A small network was shown many inputs. Here are its activations along a few directions, one row for each input.
In each table, some parts of the input vary, and every possible input appears once, in random order.
A made-up example of a description, with smaller parts first: one of 4 places along a line, together with either a single point or (one of 2 separate values, together with one of 5 places around a ring) or one of 11 places along a line.
Shared parts are said once, and a part with two or three values counts as separate values.

Other details of the inputs shift rows strongly along two fixed directions, in all tables alike. That doesn't count.

Rows:
row 1: [  2   0  48 -23   6  -9  -5 -51 -32  19  23  24  10  -5]
row 2: [ -4   0  35  -4   4  -4  -8 -33 -18  17  17  18  11 -15]
row 3: [  5  24 -45  16 -12  28  -4  -9   8  -3 -22 -17 -19  -1]
row 4: [  8  22   9  11 -13   9 -20 -29 -28  29   0 -10  -9   8]
row 5: [ 20 -10  52 -41  -7  -9  -6 -55  -6   3  -1  -4  10  -4]
row 6: [ -5  25 -50  31 -10  12  -8  15  -9  14  -3  -7 -14   5]
row 7: [  9 -11  23 -22  18  -1   3 -25  -4  -2   5  15   1 -18]
row 8: [-21 -20 -12  -6  15 -18  13  26  -1 -20  13  10  21   8]
row 9: [ 17  -9  59 -31  -4 -13  -8 -46 -10  12   1  10  15  20]
row 10: [-26  -3 -52  21   6   0   3  67  11 -12  -4 -10  -7  16]
row 11: [ 23 -15  66 -15  -2  -9  -1 -48 -16   2   6   2   9  -6]
row 12: [  3  38 -39  18 -14  30  -7  -3   7  -7 -21 -13 -12  11]
row 13: [  6  29 -31  41 -32  24 -16  15   6  29 -33 -20 -19  -3]
row 14: [ -8   1  31 -15   4   3  -7 -35 -21   9   5  21  11   7]
row 15: [ -2 -10  -5 -13   7  -1   8   7  10 -18   1 -16  -5  -2]
row 16: [ 16  19 -34  22  -9  30 -13   4   1  12 -24 -24 -25  -4]
row 17: [ -5  -4 -10  11  -8 -13  -8  27   5  11   6  -4   3  -7]
row 18: [-26 -31 -39  -7  16 -42  21  92  22 -20  30   3   6   1]
row 19: [ 24  14  -2   4  -5  19 -11 -43 -13  12 -17  -6  -5 -11]
row 20: [  2  -2  23   8  -4  -5   4 -30 -13   7  -2   2  15 -13]
row 21: [  4  29 -30   7 -19  18 -11  19  19  -3 -21 -17 -15  14]
row 22: [  2  21  15  20 -11  19  -9 -35 -13  25 -16   7  -7 -13]
row 23: [  3 -32  47 -24  20 -24  20 -11   3 -19  23  29  10 -16]
row 24: [ -5 -60  23 -30  21 -52  35  58  29 -38  31  13  20 -12]
row 25: [ 11  11 -32  33 -13  17   2  10   9  -3 -14  -4 -16  -5]
row 26: [  1  25  10 -11  -1  22  -5 -28   0  -4  -6   7  -5   5]
row 27: [ 15  20  37  18 -20  17 -17 -54 -25  32 -20 -14  -1  -5]
row 28: [  4   4  18 -22   5  10   0 -41  -2  -3  -2   8  -6  -9]
row 29: [-17 -23   0   4  14 -25   7  36   2  -8  23  -3  13  -9]
row 30: [-34 -59   5 -38  51 -44  45  69  30 -49  43  34  23   7]
row 31: [-18  12 -73  46  -5   9   0  56  13   0  -1 -10 -10  -7]
row 32: [ -1  19 -34  25  -8  24  -7  21   8   7 -18 -13 -20  27]
row 33: [-10  -5  -5 -14  12  -8  12  31  16 -31   8 -10   5   9]
row 34: [  2  19 -29  20  -7  21  -4  -2   3   5 -16  -2  -9  22]
row 35: [-10   1 -17   4  -9  -4  -9  28   3   5  -9  -2   1  15]
row 36: [ 14 -39  39 -43  16 -31  11  -4   5 -11  15   5  19 -15]
Description of these inputs: one of 4 places along a line, together with one of 9 places around a ring.
The inputs of row 14 and row 10 match in every part but the place on the line of 4. If row 22 is changed in the same way as row 14 into row 10, which row does it become?
Answer: row 27
Change only the place on the ring of 9 in row 6. List by row number the other rows that result.
Answer: row 3, row 8, row 12, row 19, row 20, row 25, row 31, row 34
Change only the place on the line of 4 in row 36. List by row number the other rows that result.
Answer: row 7, row 16, row 19

Rows:
row 37: [-12   6  46 -46  17  -5 -11 -40  -8   3  26  11  14   4]
row 38: [  1  -3  52  -2 -11 -14 -23 -13 -16  26 -10 -18  15   6]
row 39: [-24  -1   5  -6  -6   6   5  39  22  -6 -15   1  -7   7]
row 40: [-10 -22 -13 -29  28 -25  16  36  10 -30  34  13  10 -38]
row 41: [-16 -23  15   4  -5 -41  28  32  16 -32  22  -5  28  -5]
row 42: [ -3 -24  43 -53  30 -25  11 -36   2 -12  33  18  23 -32]
row 43: [ 23 -23  41 -81  28 -10  15 -51   0 -53  11 -30  13   2]
row 44: [ -3 -16 -25  28 -10  -5  -5  49  15  10 -16 -26   1 -25]
row 45: [  9  25 -16  55 -15  28 -23 -38 -39  36 -29 -18   2  16]
row 46: [  0  16  14 -21   2  -5  -5 -38 -20 -14  15  11  26  -9]
row 47: [-21  13  -9 -19  -2   4   0 -26 -11  -8  -6   6  15  -1]
row 48: [-10   5 -13  23  16  16   0  35  -3  -7   9  13 -16  10]
row 49: [ 16   4  30  -8 -17 -16 -13 -18 -15  24  15   5  -9  21]
row 50: [ -7   9  21 -17   1  -9 -28 -21 -35  30   8 -17  13   4]
row 51: [ -1  24  23   5 -29  19  -5 -44  -3   7 -37   0  10   4]
row 52: [  2  25 -41  21 -18  10 -10   3  -6  16   8 -22 -23 -26]
row 53: [-19 -19 -21  22  -5 -23   6  52  13 -14  -8 -20  29   1]
row 54: [-20  14 -17  -1  -1 -13  -5  28  -6   2  27 -15 -10   3]
row 55: [  3 -17 -17  33  12   3  -2  13 -18  22  -5 -11  -5 -16]
row 56: [-14  14   1   7  -4  13  -1  30  32  -1  -9  -2  -9  10]
row 57: [ 13   7  26 -23  -1   6 -12 -24   4  20   2  19  -5  25]
row 58: [-13  41  -2 -11 -15  34 -29 -36 -18  28 -17  -4 -20  10]
row 59: [ -2 -29  41 -15  22  -4  15 -35 -14   0   2  25   1 -20]
row 60: [ -6 -21  64 -32  10 -27  23 -29  15 -26  13  17  45  -3]
row 61: [ 11  -7  18 -23   5 -13  -7  12   0   0  15  25  -1  16]
row 62: [  7 -26 -54  17  -2 -13  -3  58  12  16  -4  -9  -8  -7]
row 63: [ 23  29 -18  44  -7  44 -16 -24 -15  22 -19   6 -32 -17]
row 64: [  0 -11 -48   1  -3   4   8  38  26   3 -16  13 -25  -6]
row 65: [ 36   8  10   8 -28  -1 -14 -39 -14  34   1   0 -19  -8]
row 66: [  2  27   7  38 -11  19 -10 -12 -26  28   3  -9 -26  17]
row 67: [-12  -8 -50  10   5  -5 -10  37  -4  12   4 -24   0 -27]
row 68: [-11 -11 -35  -7  -3  -7  16  27  17 -15 -11  20   5  19]
row 69: [  5  27 -22  43  -5  31  -5 -15 -15  -2 -14   9  -6   8]
row 70: [ 10 -27  42 -28   2 -29 -16 -10 -23  27  13   5  19  21]
row 71: [  5   5 -25  21  -8   9   6  47  29 -12 -11  -2 -13 -30]
row 72: [-17  -7 -34  13  -7   9  15  53  37 -10 -25  -3 -17 -24]
row 73: [ -5 -31  52  -4  17 -39  26 -31 -27 -18  37  15  32   1]
row 74: [-19   6 -49  14  -3  -5  -9  22 -14   3   1 -23  21   0]
row 75: [-13  15   6  14   1  33  -7 -14 -16  18 -17  10 -22  19]
row 76: [-25  -8 -16  13  28  11  14  43  17 -11  13  13 -12  16]
row 77: [-24 -14  -9 -14   9 -40  22  20  -4 -29  41  -3  28  -8]
row 78: [  6  56  -3   5 -18  37 -42 -37 -25  26  -9  -5 -20   5]
row 79: [ 22   4  22   1 -25 -18  -5 -46 -19  13   9   6  12  17]
row 80: [-10 -30  52 -19  33 -20  26 -40  -8 -25  25  31  36   6]
row 81: [ 11   2  58 -13  -9 -11   4 -37  -5 -15   0  13  34  -7]
row 82: [ 43  19  16 -16 -17  36  -7 -45  17 -25 -46 -51 -21  13]
row 83: [-20   1 -22  23   7  16  14  -2  -5 -10 -17  13  -1  11]
row 84: [-24  20 -52   3   7   9   7  18  19 -19   4  -1   8   2]
row 85: [  9 -30 -36 -10  36  16  33  38  29 -65  -6 -33 -22  17]
row 86: [ -9 -40   5 -36  26 -41  32  24  27 -35  27  33  34  14]
row 87: [ 10   2 -27   2  -4  -8   5  20   9 -15   1  20   8  14]
row 88: [  6   6  -6  25  13  26   2 -21   4  12  -8  10 -20 -13]
row 89: [-13 -18   5  17  20  -9  -1  29 -22  15   8  -8   5  14]
row 90: [  0  -9 -22  38   5  -1  15  24  -3   3  14  -4 -20 -18]
row 91: [-20 -36   3 -41  17 -27  19  50  19 -14  15  27   3  20]
row 92: [ 11  18  59  -9 -13   6 -18 -26  -6   8  -6   6   2   0]
row 93: [ 41  24  -5   8 -22  23 -23 -35  -7  29 -18  13 -24  -9]
row 94: [ 42  -5 -32 -29   3  19   7   2  28 -35 -26 -33 -26  29]
row 95: [ 17  37  -8  28 -26  40 -13 -21  22  25 -36 -11 -24 -18]
row 96: [  2  -2 -11  26 -19  -8  10  34  21  -1   2 -17 -12 -27]
row 97: [ 31  14  -1  -2 -11  18 -13 -38   9  28 -15  13 -19  -4]
row 98: [  3  15  46   7 -22 -10 -10 -12  -6  15   3 -13  -4   5]
row 99: [-19   7 -43  -6   3  11   0  15  10  -1  -8  -1 -17 -26]
row 100: [  0 -27 -22   3  -2 -27   0  25  -3   2   3   0  26  17]
The inputs of row 51 and row 68 match in every part but one. If row 39 is changed in the same way as row 51 into row 68, which row does it become?
Answer: row 91
The inputs of row 43 and row 85 match in every part but one. If row 42 is changed in the same way as row 43 into row 85, which row does it become?
Answer: row 88
What is each input in this table made of?
Answer: one of 4 separate values, together with either a single point or (one of 3 separate values, together with one of 5 places along a line)
Change only the choice among 4 separate values in row 77. List by row number the other rows that result.
Answer: row 41, row 73, row 79
Change only the choice among 3 separate values in row 62. List by row number the other rows that result.
Answer: row 70, row 100
A walk changes only the place on the line of 5. It starts at row 83 and steps to row 80. List the rest of the walk in order.
Answer: row 69, row 73, row 45
